These are the activations of a small neural network, seen along a few directions. Each row is one input.
Each table varies a few parts of the input and shows all the possible inputs, shuffled.
Descriptions start from the smaller parts, as in this example, which fits no table here: one of 8 places around a ring, together with either a single point or one of 9 places along a line or (one of 3 separate values, together with one of 6 places along a line).
Shared parts are said once, and a part with two or three values counts as separate values.
In the rows, zero is written as 128.

Other details of the inputs shift rows strongly along two fixed directions, in all tables alike. That doesn't count.

A family of inputs:
R1: [109 101 119 129  96 128 137 105  98 107 131 168]
R2: [108 134 123 185 160 122 112 163 135 119 124  57]
R3: [173 153 154  58 113 138 165  99 116 149 138 212]
R4: [113 109  49 148  87  98  76 101 136 112  23 148]
R5: [ 94 110 122 147 167  86 116 162 175 120 137  76]
R6: [102 127 138 180 154 119 114 178 126 115 105  71]
R7: [129 132  48 178  93 125  80 121 130  99  51 151]
R8: [120 103 180 158 159 159 170 145 109 132 205  65]
R9: [107 162 109 139 135  81  98 165 143 115  78 108]
R10: [102  67 183 101 111 159 178 109  80 105 229 139]
R11: [142 129 170  66 130 145 162  95 123 159 176 155]
R12: [126 163 101 130 126 109  88 138 128 127  18 143]
R13: [181 179 137  47  89 147 140  78 109 157  77 235]
R14: [ 95  85 141 163 119 145 157 132  96 100 177 135]
R15: [ 95 137 140 181 160 109 121 175 128 107 121  66]
R16: [102  91 179 122 162 115 168 148 138 137 217  69]
R17: [159 138 166 106 131 166 171 106 110 149 189 144]
R18: [ 87  97  90 188 129 129  96 154 125  83 130  89]
R19: [ 72  79  97 153 123 112  97 141 130  84 118  78]
R20: [152 170  66 124 118 101  70 129 162 143  48 133]
R21: [142 180  91 145 118 107  83 151 146 122  31 147]
R22: [189 155 138  88 116 157 157  98 126 151 155 190]
R23: [107 146 102 141 137  89  85 141 153 125  63  82]
R24: [ 89  95 190 131 165 131 159 133 118 140 197  51]
R25: [146 126 103 122  75 151 108 107 110 101  94 197]
R26: [103 125 114 162 156 113 103 154 142 129 115  52]
R27: [124 162 110 153 139  98 101 167 142 113  89 115]
R28: [181 135 133  72 119 152 151  85 145 163 158 195]
R29: [128 163  89 167 138 102  88 165 152 121  88  99]
R30: [136  96 195 105 140 178 181 102 101 160 226  94]
R31: [ 66  60 111 194 135 125 123 152 119 102 185  49]
R32: [137 102 176  95 147 152 182 117 128 156 241 111]
R33: [152 118  77  98  69 154 100  79 120 121  95 189]
R34: [140 163  86 152 139  95  94 160 170 114  53 159]
R35: [172 156 155  88 121 143 163 108 122 142 153 201]
R36: [ 61 113 154 173 171  96 129 185 125 110 140  28]
R37: [150 100 183 121 158 153 193 128 132 146 248 132]
R38: [133 126 145 108 132 135 125 100 118 148  99 125]
R39: [193 162 131  48  95 135 150  82 131 158  94 251]
R40: [202 170 124  56  88 160 129  62 123 176 105 212]
Description of these inputs: one of 5 places around a ring, together with either one of 2 separate values or one of 6 places along a line.
The inputs of R25 and R10 match in every part but the place on the ring of 5. If R14 is changed in the same way as R25 into R10, which row does it become? -> R1
Change only the place on the line of 6 in R17. List by row number the other rows that result. -> R2, R8, R22, R29, R37
A walk changes only the place on the ring of 5. It starts at R9 and steps to R27. List the rest of the walk in order. -> R29, R20, R11
Change only the choice among 2 separate values in R19. List by row number the other rows that result. -> R4

A family of inputs:
R41: [ 93 113 150 161 159 120 128 161 126 118 151  65]
R42: [147 146 136 114 113 144 135 106 112 131 113 170]
R43: [156 153 102 100 115 117 106 107 140 146  68 162]
R44: [129 125 146 116 131 135 139 113 118 139 136 115]
R45: [123 120 171 110 149 134 167 135 120 132 183 128]
R46: [139 101 156 105 110 169 164  96  98 131 207 150]
R47: [ 99 104 145 145 146 132 136 140 119 122 156  76]
R48: [147 126 153  82 128 134 148  99 140 158 163 133]
R49: [125 135 150 132 135 124 144 144 120 115 139 141]
R50: [145 139 155 102 136 125 152 131 134 140 159 145]
R51: [118  96 134 129 122 149 145 112 108 126 190 112]
R52: [155 144 135  89 115 132 143 105 127 149 120 169]
R53: [106 137 149 157 167 114 131 183 140 116 160  82]
R54: [138 133  90 117 109 118  92 103 141 128  55 149]
R55: [106 127  97 156 130 110  89 135 140 123  80  82]
R56: [139 157 128 125 131 116 129 142 132 127 108 157]
R57: [120 150  57 176 111 107  74 166 140  92  55 131]
R58: [100 136 130 160 153 104 110 162 141 128 118  72]
R59: [103 126 128 154 147 101 126 158 134 110 119 100]
R60: [101 118 128 160 141 118 114 151 127 117 118  89]
R61: [125 111 136 124 121 149 133 110 109 128 142 129]
R62: [126 162  84 166 123 104  84 162 139 103  40 131]
R63: [115 134  67 159 114 109  64 127 143 112  38 104]
R64: [151 107 147 138 156 148 166 128 154 152 197 119]
R65: [105 126 124 141 148 113 113 141 143 138 120  63]
R66: [117 148 110 136 141  99 101 159 164 128  96 109]
R67: [152 124 112 105  96 144 141  99 115 123 135 191]
R68: [132 100 146 102 113 151 149  95 108 133 154 157]
R69: [138 122 161  98 120 137 157 107 114 140 153 153]
R70: [155 174 101 125 126 101 100 152 151 125  69 164]
R71: [153 122 115  96  90 151 139  85 116 130 139 196]
R72: [ 98 112 143 140 161 104 133 163 152 131 165  59]
R73: [157 167  96 109 121 116  94 123 152 148  66 138]
R74: [146 130 129 112 103 154 129 100 107 133 116 169]
R75: [100 115 141 140 161 117 126 152 148 140 164  45]
R76: [ 96 110 122 148 143 103 110 141 144 121 116  70]
R77: [112  96 129 128 122 134 125 111 123 123 139 115]
R78: [134 121 120 111 118 129 125 110 127 131 102 148]
R79: [ 95 102 124 172 137 118 135 167 125  92 176 103]
R80: [ 99 113 144 170 143 130 138 164 110 101 162  95]
R81: [117 146  76 170 117 108  80 153 136 105  42 125]
R82: [145 131 134  98 113 131 135  99 122 146 115 157]
R83: [154 178 104 130 124 118 103 143 135 126  64 162]
R84: [ 92 102 145 136 158 112 133 144 142 133 161  59]
R85: [156 160 145 109 114 145 145 114 112 134 121 181]
R86: [134 107 169 118 122 155 178 121  95 119 194 165]
R87: [142  93 145  93 110 171 162  78  99 142 208 140]
R88: [132 109 174  95 132 158 164  92 105 153 186 118]
R89: [156 161 144  95 118 146 143 109 121 148 122 176]
R90: [141 154  97 143 111 110 106 141 133 110  57 172]
R91: [138 111 153 106 121 140 152 106 112 131 149 155]
R92: [ 92 115 144 153 163 117 129 159 136 132 155  52]
R93: [172 172 108  95 112 124 108 115 140 150  76 164]
R94: [149 115 109  96  91 147 134  82 118 134 138 180]
R95: [ 97 111 119 165 136 112 119 154 127 101 120 110]
R96: [173 143 111 134 139 150 127 115 160 159 123 149]
R97: [161 167 113 112 109 131 117 112 123 134  66 177]
R98: [106 134 151 148 164 118 138 171 140 127 168  78]
R99: [123 107 143 134 122 151 155 124 106 115 193 127]
R100: [127 121 114 130 112 128 114 119 123 119 103 156]
R101: [ 92  94  93 162 125 105  98 133 142 107 133  78]
R102: [142 120 157 105 119 146 162 110 110 129 155 170]
What do these inputs look like to the network? -> one of 2 separate values, together with either a single point or (one of 5 places along a line, together with one of 6 places along a line)
The inputs of R68 and R61 match in every part but the choice among 2 separate values. If R72 is changed in the same way as R68 into R61, which row does it become? -> R73
Change only the place on the line of 5 in R61. List by row number the other rows that result. -> R63, R74, R80, R81
Change only the choice among 2 separate values in R60. List by row number the other rows that result. -> R91

A family of inputs:
R103: [143 128 148 117 115 149 157 118 106 122 154 174]
R104: [ 88  96 146 144 130 131 138 132 104 110 154  91]
R105: [143 123 144 113 114 151 155 112 109 126 159 169]
R106: [154 155 106 116 107 129 116 118 129 128  82 181]
R107: [124 114 140 126 139 130 138 128 133 136 162 108]
R108: [125 150  97 123 109 110  87 120 128 124  38 134]
R109: [108 122  83 167 130 108  91 148 147 110  93 101]
R110: [103 121  96 163 146 101  92 153 158 122 104  71]
R111: [131 136 162 122 145 132 154 142 120 132 156 125]
R112: [146 122 143 104 118 148 150 104 120 138 159 159]
R113: [ 99 115  93 168 142 104  93 153 154 115 107  73]
R114: [136 130 164  84 117 146 149  93 103 148 134 142]
R115: [158 154  99 113 104 128 110 113 132 131  78 181]
R116: [113 121 155 136 153 123 144 149 130 130 169  88]
R117: [162 162 105 102 113 126 108 109 141 145  74 167]
R118: [147 138 160 106 127 143 158 122 113 135 153 162]
R119: [161 154  95 102 112 127 101 101 148 151  70 155]
R120: [113 113 147 136 153 123 138 142 137 135 169  78]
R121: [130 118 151 118 137 138 149 122 126 137 170 124]
R122: [106 126 135 159 144 116 131 165 127 108 138 104]
R123: [157 138  85 115  96 137 103  93 136 134  83 175]
R124: [104 104 140 154 140 130 143 146 121 112 176 102]
R125: [112 122 157 139 155 121 146 154 128 128 166  90]
R126: [ 80 117 109 166 135 100  95 156 128 103  85  71]
R127: [144 117 136 110 112 151 148 103 114 132 157 165]
R128: [147 134 153 104 125 143 154 115 117 139 152 160]
R129: [129 121 152 121 138 136 151 128 124 133 166 124]
R130: [119 133  80 157 128 102  85 145 153 118  75 109]
What do these inputs look like to the network? -> one of 4 places along a line, together with either a single point or one of 6 places along a line
The inputs of R111 and R103 match in every part but the place on the line of 4. If R125 is changed in the same way as R111 into R103, which row does it become? -> R105
A walk changes only the place on the line of 6. It starts at R110 and steps to R107. List the rest of the walk in order. -> R121, R129, R128, R118
Change only the place on the line of 4 in R104. List by row number the other rows that result. -> R108, R114, R126
